These are the activations of a small neural network, seen along a few directions. Each row is one input.
In each table, some parts of the input vary, and every possible input appears once, in random order.
Descriptions start from the smaller parts, as in this example, which fits no table here: one of 3 separate values, together with either a single point or one of 11 places along a line or (one of 4 places along a line, together with one of 5 places around a ring).
Shared parts are said once, and a part with two or three values counts as separate values.
In the rows, 100 means zero.

Other details of the inputs vary at random and push rows far along two fixed directions, the same in every table; ignore that.

Rows:
r1: 104	97	115	109	59	119	75	161	75	67	108
r2: 123	75	65	38	118	113	60	54	125	139	118
r3: 111	100	103	132	82	74	130	36	115	113	91
r4: 55	105	101	110	92	103	103	126	92	68	82
r5: 132	114	80	60	130	105	127	81	126	152	111
r6: 73	125	115	51	144	108	83	162	84	112	88
r7: 40	98	118	149	66	80	100	103	82	44	66
r8: 81	108	128	95	60	107	84	152	68	86	84
r9: 103	103	108	102	143	89	111	78	109	125	100
r10: 64	93	135	142	53	93	95	115	72	61	74
r11: 97	93	72	124	104	100	140	50	128	92	98
r12: 96	118	106	59	112	121	78	179	82	102	106
r13: 137	103	98	90	97	106	113	88	107	132	114
r14: 109	80	89	148	108	99	115	64	116	74	109
r15: 72	103	105	129	17	83	103	116	75	57	72
r16: 71	97	63	145	61	74	145	37	123	62	74
r17: 149	108	70	68	131	116	116	90	128	138	129
r18: 66	82	94	37	128	113	22	126	89	102	100
r19: 121	86	66	123	73	118	125	76	124	76	114
r20: 85	118	105	65	143	112	80	164	88	101	105
r21: 109	119	128	58	103	108	79	160	75	130	104
r22: 82	101	135	117	82	95	87	127	75	90	90
r23: 83	112	131	82	147	103	70	161	73	100	102
r24: 58	102	128	120	105	101	80	143	72	64	86
r25: 100	102	101	132	70	65	121	58	103	99	84
r26: 93	76	126	49	115	104	8	122	74	117	106
r27: 151	110	98	70	117	102	118	82	114	157	121
r28: 74	106	103	99	69	119	92	154	80	60	93
r29: 160	97	102	94	140	102	101	83	115	141	132
r30: 80	100	138	115	81	99	81	143	67	77	91
r31: 82	131	109	44	108	105	81	169	82	111	87
r32: 87	112	129	82	149	102	69	161	76	102	104
r33: 109	69	88	64	152	93	50	42	115	136	113
r34: 122	85	100	146	81	96	114	63	109	90	112
r35: 89	93	76	128	98	101	131	66	119	78	99
r36: 153	108	96	73	120	106	114	86	113	155	125
r37: 107	74	100	173	56	91	132	35	110	70	100
r38: 144	103	97	89	102	107	108	96	107	133	122
r39: 65	96	95	124	44	116	105	130	86	45	84
r40: 137	113	78	60	131	108	126	83	126	146	116
r41: 144	106	111	82	146	94	106	82	107	157	120
r42: 107	55	82	98	50	105	61	39	109	98	106
r43: 100	129	129	53	96	98	74	166	71	125	93
r44: 104	84	90	148	107	96	116	61	114	79	107
r45: 60	101	126	119	105	94	93	120	81	75	77
r46: 76	100	90	115	97	112	93	134	95	58	100
r47: 94	95	127	127	82	99	87	124	79	79	100
r48: 110	123	80	64	150	86	124	72	127	144	98
r49: 94	103	87	125	109	65	129	43	115	102	84
r50: 88	97	61	135	37	82	147	44	121	69	79
r51: 100	89	94	139	114	86	131	43	118	96	98
r52: 67	86	86	146	67	114	101	119	97	25	93
r53: 104	97	74	113	74	103	144	52	127	102	89
r54: 120	114	82	63	162	101	120	86	124	142	112
r55: 162	104	89	80	116	109	107	90	116	148	134
Description of these inputs: one of 5 places around a ring, together with either a single point or one of 10 places along a line.
Changing only the place on the ring of 5 turns r38 into r32. The same change can be made to r21. Which row results? -> r9
Changing only the place on the ring of 5 turns r17 into r46. The same change can be made to r12. Which row results? -> r20
Which other rows does r3 become when the place on the line of 10 takes its other values? List them by row number. -> r10, r22, r25, r29, r30, r34, r37, r41, r47
Start at r52 and move only the place on the ring of 5, one step at a time. The first step leads to r19. Which rows follow, in order? -> r1, r29, r14
